Each row below holds a small network's activations on one input, seen along a few directions.
Each table varies a few parts of the input and shows all the possible inputs, shuffled.
A made-up example of a description, with smaller parts first: one of 6 places along a line, together with either a single point or one of 11 places along a line or (one of 3 separate values, together with one of 5 places around a ring).
Shared parts are said once, and a part with two or three values counts as separate values.
In the rows, zero is written as 128.

Other details of the inputs vary at random and push rows far along three fixed directions, the same in every table; ignore that.

A family of inputs:
R1: [ 94 106  70 134 114 132 134 157  63 116 114]
R2: [125 176 133 120 166  86 123  98 133 150 121]
R3: [124 159 130 107 163 106  74  70 158 134 137]
R4: [109  81  95 167 109 151 126 126 110  92 128]
R5: [136  98  80 173 106 205 159 180 110 105 136]
R6: [ 58 123 110 101 110 104  51  94  60  98  94]
R7: [116  30 142  95 138  93 115 151 151 197 103]
R8: [115 131  86 171 145 133 132  77 100  97 126]
R9: [144  91 103 168  90 201 180 168 104  91 138]
R10: [146 188 113 106 143 146 164 162 143 162 169]
R11: [120 151 128  80 144 129  59  85 136 150 150]
R12: [121 176 124  83 139  82  90  83 124 144 149]
R13: [124  43 194 129 124  62 166 148 152 170  73]
R14: [178 155 150 125 118 167 152 145 175 130 170]
R15: [ 85 112 106 147 152 101  76  44  92  93  99]
R16: [128  31 188  98 107  72 136 171 133 176  88]
R17: [103 113 104 143 121 173  95 110 110  89 133]
R18: [165 159 135 118 134 181 140 146 171 151 170]
R19: [117 178 143  77 137 100  73 110 122 135 132]
R20: [126  61 143 115 147  42 148 150 139 185  95]
R21: [135 170 145 108 148  88 112 111 136 138 121]
R22: [141 109  56 180 112 165 183 153 106 108 162]
R23: [117 111 119 140 108 177 102 119  99  71 125]
R24: [124  95  79 170 103 208 161 177 117 106 131]
R25: [148 143 173 114 133 125 103  87 164 131 133]
R26: [163 178 162 103 114 166 163 167 150 136 153]
R27: [110  87  78 144 122 150 128 117  82 113 134]
R28: [134  55 159 110 128  43 159 144 135 182  93]
R29: [124  35 188  87 100  83 135 166 130 184  91]
R30: [173 164 136 160 152 158 160 138 180 142 143]
R31: [109 146 131 149 110 134 131 110  94  68 102]
R32: [175 156 128 128 131 161 145 140 179 141 175]
R33: [131  51 156  99 117  45 144 155 128 184 107]
R34: [138 155 173 113 141 119  72  76 156 110 126]
R35: [142 197 167  96 117 163 116 161 142 133 145]
R36: [122  13 185 105 113 100 128 156 157 175  94]
R37: [146  57 170 131 103 101 201 207 167 175 116]
R38: [146 206 133 115 148 123 139 134 154 133 139]
R39: [ 66 121  93  95 118  99  63  78  50 107 113]
R40: [116 123 132 172 126 154 126  86 114  73 105]
R41: [126 130  53 178 123 146 210 169  98 102 125]
R42: [ 63 114 145 108  97 113  56  83  68  73  89]
R43: [127 172 174  90 111 103  86  87 132 119 137]
R44: [142 199 129  91 133 147 119 161 135 147 147]
R45: [ 79 101  94 119 136 117  50  71  77  91 120]
R46: [126 173 174  94 118 100  77  98 135 114 132]
R47: [ 98 111  67 147 119 112 150 144  81 101 127]
R48: [116  88  72 164 126 131 128 126  93 102 136]
R49: [104 111 123 133 100 186  93 125 104  83 122]
R50: [138  93 100 170  92 206 164 187 104  96 125]
R51: [112 117 101 171 122 111 168 117  76  97 101]
R52: [134 156 159 124 153 116  84  52 154 131 130]
R53: [175 163 132 147 145 159 151 144 183 140 152]
R54: [178 156 148 133 120 165 149 158 177 126 167]
R55: [170 159 154 142 130 167 158 148 187 131 142]
R56: [166 155 151 132 120 168 147 158 185 130 164]
R57: [109  79  99 144 101 169 113 125  90 109 123]
R58: [154 187 124 142 173 139 130 107 166 144 151]
R59: [154 189 105 122 144 125 163 166 151 150 173]
R60: [167 155 152 109 115 194 139 161 167 146 157]
R61: [ 88 144  75 128 126 133 122 129  75 100 127]
R62: [105 179 147  78 137 104  73 110 128 137 131]
R63: [ 90  99 113 136 120 113  50  66  96  76 126]
R64: [105 120  83 168 136 107 172 115  77 106 112]
R65: [108 172 177  74 112 128  67 112 134 124 122]
R66: [158 183 170 148 151 154 130 115 173 123 142]
R67: [112 122 104 165 130 151 111  91 123  84 123]
R68: [140 165 186 115 136 103 126  89 138 132 112]
R69: [107 160 129  75 144 115  96 128 131 160 132]
R70: [134 132  81 197 119 144 213 170  91  99 111]
R71: [101 115  97 173 126 116 165 128  85  93  89]
R72: [137  38 186 120 116  56 152 155 145 169  79]
R73: [140  32 164 127 132  77 139 123 164 182 103]
R74: [116 153 128  87 149 129  53  97 140 147 147]
R75: [162 182 170 137 148 154 135 101 168 124 145]
R76: [132 106  90 211 127 183 195 146 131  97 121]
R77: [117  34 147 103 145  86 120 148 154 194 110]
R78: [158  41 151 130 126 128 166 192 170 194 124]
R79: [124 123  53 163 115 160 192 193  79 108 134]
R80: [ 88 123 145 128 105  90  79  55  70  68  89]
R81: [153 187 127 120 133 131 159 172 156 144 161]
R82: [156 187 129 106 131 148 162 168 140 154 159]
R83: [131 211 125 127 170 118 146 122 153 149 140]
R84: [107  88  71 160 124 138 133 124 101 101 134]
R85: [132 160 129 112 162 103  75  71 152 135 137]
R86: [150 202 115 110 152 116 148 114 145 148 153]
R87: [138 148 128 113 156 110 106  81 158 152 143]
R88: [156 184 126  97 124 155 154 173 136 161 153]
R89: [110 146  86 140 112 114 124 131  74  80 131]
R90: [131  45 194 133 127  57 160 151 147 172  76]
Description of these inputs: one of 3 separate values, together with one of 5 places along a line, together with one of 6 places around a ring.
Changing only the place on the line of 5 turns R88 into R82. The same change can be made to R11. Which row results?
Answer: R27
Changing only the place on the line of 5 turns R9 into R14. The same change can be made to R61. Which row results?
Answer: R47
Changing only the place on the line of 5 turns R24 into R67. The same change can be made to R29. Which row results?
Answer: R80
Which other rows does R15 become when the choice among 3 separate values takes its other values? List them by row number.
Answer: R8, R58
Which other rows does R56 become when the choice among 3 separate values takes its other values? List them by row number.
Answer: R14, R54
Which other rows does R62 become when the place on the ring of 6 takes its other values? List them by row number.
Answer: R17, R36, R42, R61, R77
